A small network was shown many inputs. Here are its activations along a few directions, one row for each input.
In each table, some parts of the input vary, and every possible input appears once, in random order.
Descriptions start from the smaller parts, as in this example, which fits no table here: one of 5 places around a ring, together with either a single point or (one of 2 separate values, together with one of 4 places along a line) or one of 11 places around a ring.
Shared parts are said once, and a part with two or three values counts as separate values.

Other details of the inputs vary at random and push rows far along two fixed directions, the same in every table; ignore that.

A family of inputs:
x1: 2, 27, -3, -26, 2, -32, 21, 39, -1, -13, -41, -22
x2: 5, -22, -6, 26, -8, -3, -18, -39, -14, 13, 47, 23
x3: -10, -70, 9, 28, -5, -40, -44, 44, -2, 2, -8, -17
x4: 6, 89, 19, -10, -28, 31, 29, -51, 1, 10, 7, 3
x5: -3, -32, 6, 19, 14, 5, -2, -39, -9, 15, 39, 32
x6: 0, -27, -20, 28, 9, 33, -10, -31, -4, 9, 38, 18
x7: 29, 54, 7, -30, 6, 20, 52, -46, -2, -2, 21, 22
x8: -21, 30, 31, -21, -7, -3, -2, 20, 26, 1, -52, -21
x9: 5, -26, -23, 27, 9, 13, -15, -40, -10, 18, 28, 31
x10: -30, -70, -10, 19, 6, -38, -44, 40, -4, -3, -17, -10
x11: -15, -27, -10, 21, 6, 23, -4, -25, -22, 1, 47, 23
x12: -41, -59, 10, 37, -3, 3, -59, 32, 15, 15, -45, -19
x13: -10, -30, 1, 15, 12, 22, -6, -34, 1, 5, 49, 22
x14: 23, 61, 6, -31, 6, 27, 45, -37, -1, -3, 28, 23
x15: 6, 21, -2, -31, 0, -21, 23, 40, 0, -22, -40, -25
x16: 0, -23, -4, 27, -8, 17, -13, -30, -9, 3, 57, 10
x17: -59, -58, 15, 31, -8, -7, -52, 33, 5, 6, -34, -22
x18: 34, 73, -16, -23, 2, 36, 45, -32, -5, -1, 13, 17
x19: 25, 22, 9, -25, -13, -26, 13, 38, 6, -17, -30, -29
x20: 25, 21, -7, -25, 4, -10, 17, 37, 10, -12, -49, -21
x21: 18, 29, 8, -26, -14, -19, 6, 47, 7, -17, -22, -28
x22: 9, 17, 5, -34, 6, -34, 5, 27, 18, -6, -35, -10
x23: 21, 27, -8, -21, 5, -21, 16, 36, 9, -3, -50, -18
x24: -19, -26, -15, 23, 6, 23, -4, -30, -15, -1, 49, 15
Description of these inputs: one of 4 separate values, together with either a single point or one of 5 places along a line.
Question: Which other rows does x7 become when the choice among 4 separate values takes its other values? List them by row number.
Answer: x15, x19, x20
Question: Which other rows agree with x9 in the choice among 4 separate values? List them by row number.
Answer: x6, x12, x18, x20, x23

A family of inputs:
x25: -3, 1, 12, 11, -12, 4, -2, -31, -10, 5, 37, 12
x26: -17, -21, 10, 13, -5, -1, -23, 22, 10, 2, -20, -17
x27: -12, 3, -2, 15, 1, 25, -2, -31, -6, 10, 19, 16
x28: 24, 51, -7, -37, -2, -14, 33, 29, 7, -14, -29, -18
x29: 7, -9, -5, 4, 9, 8, 7, -28, -5, 3, 32, 21
x30: -1, -33, 3, 0, 9, -18, -12, 28, 2, -5, -11, -5
x31: 11, 81, 0, -27, -5, 20, 47, -41, -1, 2, -5, 10
x32: 9, -8, -9, 9, 5, 7, 7, -26, -11, 7, 30, 21
x33: 11, -7, -11, 12, 4, 6, 4, -28, -12, 4, 28, 20
x34: -14, -24, 8, 7, -2, -5, -24, 20, 10, 4, -24, -9
x35: -10, 3, 1, 14, 2, 20, -3, -34, -5, 13, 17, 19
x36: 0, -31, -8, 5, 4, -17, -16, 30, -1, -5, -10, -12
x37: 27, 51, -5, -37, -1, -20, 29, 23, 7, -11, -33, -17
x38: -6, 2, 8, 18, -4, 21, -4, -36, -1, 13, 18, 13
x39: 10, 59, 5, -33, -8, 2, 22, 20, 15, -8, -42, -20
x40: 6, -9, -5, 7, 8, 15, 9, -24, -12, 1, 32, 19
x41: -25, -23, 3, 8, 0, -4, -18, 20, 4, -1, -24, -13
x42: -13, -22, 14, 6, -13, -18, -22, 27, 2, -6, -1, -18
x43: 0, -30, -9, 7, 3, -17, -17, 30, -1, -8, -10, -10
x44: -4, -33, -3, -1, 8, -14, -13, 30, 6, -8, -7, -10
Question: Changing only one part turns x43 into x33. The same change can be made to x40. Which row results?
Answer: x30
Question: What is each input in this table made of?
Answer: one of 2 separate values, together with either a single point or one of 4 places along a line or one of 5 places along a line
Question: Which other rows does x35 become when the choice among 2 separate values takes its other values? List them by row number.
Answer: x27
Question: Which other rows does x32 become when the choice among 2 separate values takes its other values? List them by row number.
Answer: x28
